These are the activations of a small neural network, seen along a few directions. Each row is one input.
In each table, some parts of the input vary, and every possible input appears once, in random order.
A made-up example of a description, with smaller parts first: one of 5 places around a ring, together with either a single point or one of 11 places around a ring or (one of 3 separate values, together with one of 4 places along a line).
Shared parts are said once, and a part with two or three values counts as separate values.
In the rows, 128 means zero.

Other details of the inputs vary at random and push rows far along two fixed directions, the same in every table; ignore that.

Table:
x1: [159 134 135 105 118 128  79 127 151  94 137]
x2: [ 69 135 111 137 158 129 186  92  86 128  97]
x3: [165 147 144  83  87 123  43 107 135 105 184]
x4: [215 107 127 154 133  56 144 161 169 153 107]
x5: [155 130 139 105  91 151  88 144 155 123 150]
x6: [112 122 135 113 106 147 117 127 110 114 147]
x7: [ 66 112 116 146 129 162 186 128  79 147 106]
x8: [201 110 119 140 133 102 153 183 209 139  93]
x9: [232  78 130 181 141  37 188 208 202 164  70]
x10: [164 122 137 104  99 151  83 156 135 120 149]
x11: [ 58 127 108 163 128 164 180 123  96 145 104]
x12: [114 133 121 115 129 149 131 119 133 106 139]
x13: [ 65 116 123 153 131 158 192 116  90 143 113]
x14: [ 66 111 121 147 131 154 189 124  79 141 110]
x15: [161 141 134  73  97 176  29 125 149  96 155]
x16: [118 152 139  98  98 140  84  96 114 111 170]
x17: [192 104 136 152 192  44 154 184 228 171  78]
x18: [ 67 109 112 142 128 167 184 128  79 155 101]
x19: [226  95 116 173 154  40 194 192 232 152  68]
x20: [169 136 148 112 109 125  83 144 123 112 153]
x21: [ 71 130 115 152 161 131 177  90  83 125  95]
x22: [155 154 136  64 102 140  36 107 147  83 173]
x23: [ 68 124  99 139 148 174 189 116  99 143 100]
x24: [ 68 125 119 148 137 125 186 105  72 142 112]
x25: [135 147 156  92 131 124  44 125 165 136 187]
x26: [140 155 140 106 115 136  76 101  85 114 168]
x27: [154 146 141  64  99 155  41 117 151  78 170]
x28: [ 64 138 109 170 139 125 178  88  89 143 114]
x29: [ 95 140 140 116 175 132  85 109 133 131 143]
x30: [205 101 129 171 196  33 174 197 247 180  79]
x31: [ 60 140 110 165 136 128 180  99  89 140 111]
x32: [156 152 138  63 100 143  41 116 149  80 170]
x33: [118 123 130 123 133 147 118 117 125 102 123]
x34: [163 143 134 111 104 108  86 106 144 126 162]
x35: [190 132 121 118 137  78 115 125 173 126 115]
x36: [237  88 141 183 142  45 191 220 194 157  62]
x37: [114 138 121 108 124 161 121 119 131 108 144]
x38: [203 100 128 148 136 101 140 180 200 135  77]
x39: [ 71 128 120 159 139 127 187  86  83 147 119]
x40: [216  90 124 192 127  57 187 210 231 164  62]
x41: [131 140 149 102 104 172  81 133  94 106 161]
x42: [ 77 131 107 155 166 124 174  76  80 132 100]
x43: [165 119 133 100  97 156  81 156 134 128 144]
x44: [224  80 129 176 134  33 190 204 211 165  69]
x45: [ 68 122 113 154 160 138 177  96  85 123  98]
x46: [158 161 125 107  94 115  51 102 149 112 174]
x47: [122 147 117 120 137 124 127  93 128 116 142]
x48: [121 138 135  97 116 171  75 109 121  92 148]
x49: [ 64 122 121 153 132 141 191 110  86 138 116]
x50: [105 144 121 131 108 134 108 112 123 118 148]
x51: [115 136 142 100  94 161  87 112 121 105 170]
x52: [170 133 139 112 109 112  82 122 128 118 158]
x53: [ 68 119 105 132 149 170 183 115  93 142  86]
x54: [107 137 117 123  99 169 104 129 127 132 135]
x55: [ 73 109 121 152 138 159 186 128  70 140 112]
x56: [ 66 115 115 148 127 171 187 120  90 157 104]
x57: [124 165 148  90 122 133  13 119 164 123 198]
x58: [207 109 127 149 126  52 146 157 178 154 106]
x59: [125 149 110 119 139 119 126  90 124 120 144]
x60: [163 126 139 106 102 126  85 146 130 109 156]
x61: [202 103 122 180 124  55 171 192 214 151  79]
x62: [ 66 121 113 137 152 158 188 111  93 128  95]
x63: [ 75 129 114 157 164 129 175  79  83 128  98]
x64: [ 64 122 120 156 136 136 189 103  85 142 119]
x65: [124 155 128  88 123 136  79  81 118  99 155]
x66: [156 149 135  61  96 170  38 124 151  90 164]
x67: [ 81 133 130 156 147 133 183 114  56 139 109]
x68: [ 76 123 120 152 144 130 184 109  63 141 114]
x69: [117 137 136  93  94 147  84 118 106 104 168]
x70: [175 143 149 116 113 115  82 127 121 117 153]
x71: [156 143 125  97 115 129  92 130 160  99 154]
x72: [214 100 138 149 123 107 145 204 172 157  84]
x73: [ 56 125 113 166 131 149 183 114  95 133 111]
x74: [ 72 107 122 153 140 151 187 125  69 134 114]
x75: [168 147 153  81  87 173  38 147 121 101 174]
x76: [ 69 140 105 144 157 132 191  93  92 130 111]
x77: [167 144 159  83  90 158  40 139 120  89 180]
x78: [149 149 166  95 143 126  39 142 138 131 179]
x79: [ 99 132 144 116 159 129  92 127 113 147 162]
x80: [ 45 122 131 147 178 125 166 117  91 169 127]
Description of these inputs: one of 8 places along a line, together with either a single point or one of 9 places along a line.
Changing only the place on the line of 8 turns x17 into x30. The same change can be made to x22. Which row results?
> x19
Which other rows does x39 become when the place on the line of 9 takes its other values? List them by row number.
> x5, x13, x16, x34, x49, x51, x56, x64
Which other rows does x26 become when the place on the line of 8 takes its other values? List them by row number.
> x4, x34, x35, x42, x46, x58, x59
List by row number the other rows that have the place on the line of 8 in common with x14.
> x3, x6, x7, x18, x24, x44, x58, x69, x80
List by row number the other rows that have the place on the line of 8 in common with x72.
> x20, x26, x36, x41, x67, x70, x75, x77, x78

Table:
x81: [144 133 132 125 121 115 112 126 142 125 154]
x82: [112 126 126 144 140 117 162 116 118 145 120]
x83: [158 130 126 120 116 141 113 138 132 128 134]
x84: [107 130 122 143 138 116 160 120 122 143 115]
x85: [140 121 133 120 110 136 113 137 148 117 132]
x86: [149 122 133 120 109 134 111 135 137 130 133]
x87: [146 135 132 115 124 114 110 121 139 130 142]
x88: [136 128 147 120 142 126  95 149 140 139 142]
x89: [ 14 171 126  70 124 217  69  30  19  85 200]
x90: [109 129 118 139 144 117 158 118 120 142 111]
x91: [107 129 118 139 141 114 159 120 120 143 113]
x92: [102 117 133 139 161 130 151 139 122 156 122]
x93: [109 116 121 136 128 131 166 138 115 130 110]
x94: [114 113 125 137 130 132 169 135 112 132 115]
x95: [145 127 133 112 112 133 119 146 140 115 134]
x96: [150 131 124 118 112 137 111 141 136 128 129]
x97: [149 132 136 121 135 115 102 123 134 116 133]
x98: [142 125 131 116 113 136 116 140 146 113 131]
x99: [114 128 127 147 146 115 154 118 111 141 111]
x100: [104 128 118 151 140 120 158 120 128 137 117]
x101: [139 136 128 124 119 115 110 130 145 123 149]
x102: [143 133 132 122 120 114 111 127 141 127 150]
x103: [109 128 127 158 140 113 158 125 113 137 126]
x104: [143 128 134 117 115 139 118 142 148 112 132]
x105: [140 119 130 123 109 137 108 136 148 121 129]
x106: [146 128 125 122 112 141 108 136 145 126 126]
x107: [149 124 138 127 109 131 105 139 132 127 130]
x108: [149 126 141 120 114 131 116 146 132 114 135]
x109: [146 138 136 121 124 112 103 125 134 128 138]
x110: [114 126 125 139 148 116 158 113 116 142 112]
x111: [129 129 139 117 143 135  98 145 157 137 139]
x112: [107 112 123 139 126 131 164 135 117 134 111]
x113: [109 125 119 143 154 124 156 114 128 128 106]
x114: [137 137 128 125 121 120 108 127 152 122 143]
x115: [146 118 137 126 108 129 105 141 131 123 132]
x116: [141 118 129 118 106 130 109 140 140 124 131]
x117: [150 124 137 113 114 133 121 142 137 117 138]
x118: [108 126 114 143 153 121 154 115 127 130 107]
x119: [151 129 142 120 117 132 115 147 130 114 134]
x120: [121 120 119 143 132 139 162 132 109 144 111]
x121: [ 96 120 129 137 159 129 149 143 125 154 117]
x122: [149 134 132 115 127 117 109 119 139 129 139]
x123: [158 132 130 127 116 138 108 143 127 126 131]
x124: [155 131 132 126 114 135 107 142 127 127 130]
x125: [139 139 128 118 125 120 107 121 151 125 135]
x126: [111 129 131 151 141 114 156 120 113 143 116]
x127: [104 129 119 154 141 122 161 121 130 135 123]
x128: [108 130 121 143 148 122 155 113 127 137 105]
x129: [139 136 127 121 119 113 107 128 143 126 143]
x130: [111 123 125 141 136 142 167 137 122 125 108]
x131: [118 116 119 143 130 137 161 130 110 145 110]
x132: [112 107 124 144 127 133 161 130 113 140 113]
x133: [143 137 130 113 127 115 105 122 142 125 131]
x134: [110 123 118 136 154 117 159 120 120 128 110]
x135: [143 133 122 113 131 114 104 124 142 119 133]
x136: [ 17 168 127  82 101 231  67  52   9  94 192]
x137: [117 119 128 137 135 136 170 137 111 131 114]
x138: [144 136 135 129 121 111 103 129 135 125 144]
x139: [146 119 141 123 109 127 110 141 132 119 135]
x140: [147 117 136 116 109 130 116 137 137 122 139]
x141: [143 136 136 129 120 111 105 131 135 125 146]
x142: [114 122 117 139 152 115 157 115 116 136 113]
x143: [149 131 136 119 137 114 104 126 134 113 135]
x144: [119 125 113 143 133 141 161 136 112 140 107]
x145: [114 124 122 146 153 113 151 119 110 133 110]
x146: [144 125 129 119 107 133 109 138 140 127 129]
x147: [114 116 129 143 130 129 163 139 106 129 111]
x148: [148 137 138 121 129 113 101 122 133 125 132]
x149: [117 126 113 148 135 148 160 133 120 137 104]
x150: [146 130 133 112 115 134 119 147 138 115 133]
x151: [144 132 127 113 133 117 106 123 143 117 132]
x152: [142 126 130 124 110 140 108 135 148 124 126]
x153: [144 133 131 122 121 114 109 124 140 128 148]
x154: [105 131 122 147 141 123 159 116 130 140 113]
x155: [143 133 128 115 138 123 107 122 150 110 132]
x156: [138 136 127 121 118 113 109 131 144 125 145]
x157: [115 120 122 137 156 118 161 116 116 130 115]
x158: [142 138 128 119 128 123 106 119 151 124 132]
x159: [113 119 115 142 128 136 159 134 114 143 105]
x160: [149 132 125 123 114 143 110 137 144 125 127]
What do these inputs look like to the network?
> one of 4 places along a line, together with either a single point or one of 9 places along a line or one of 10 places along a line
Changing only the place on the line of 4 turns x84 into x82. The same change can be made to x96. Which row results?
> x120
Changing only the place on the line of 4 turns x106 into x159. The same change can be made to x105. Which row results?
> x116
Which other rows does x94 become when the place on the line of 4 takes its other values? List them by row number.
> x93, x98, x147
Which other rows does x108 become when the place on the line of 9 takes its other values? List them by row number.
> x107, x115, x119, x123, x124, x136, x139, x147
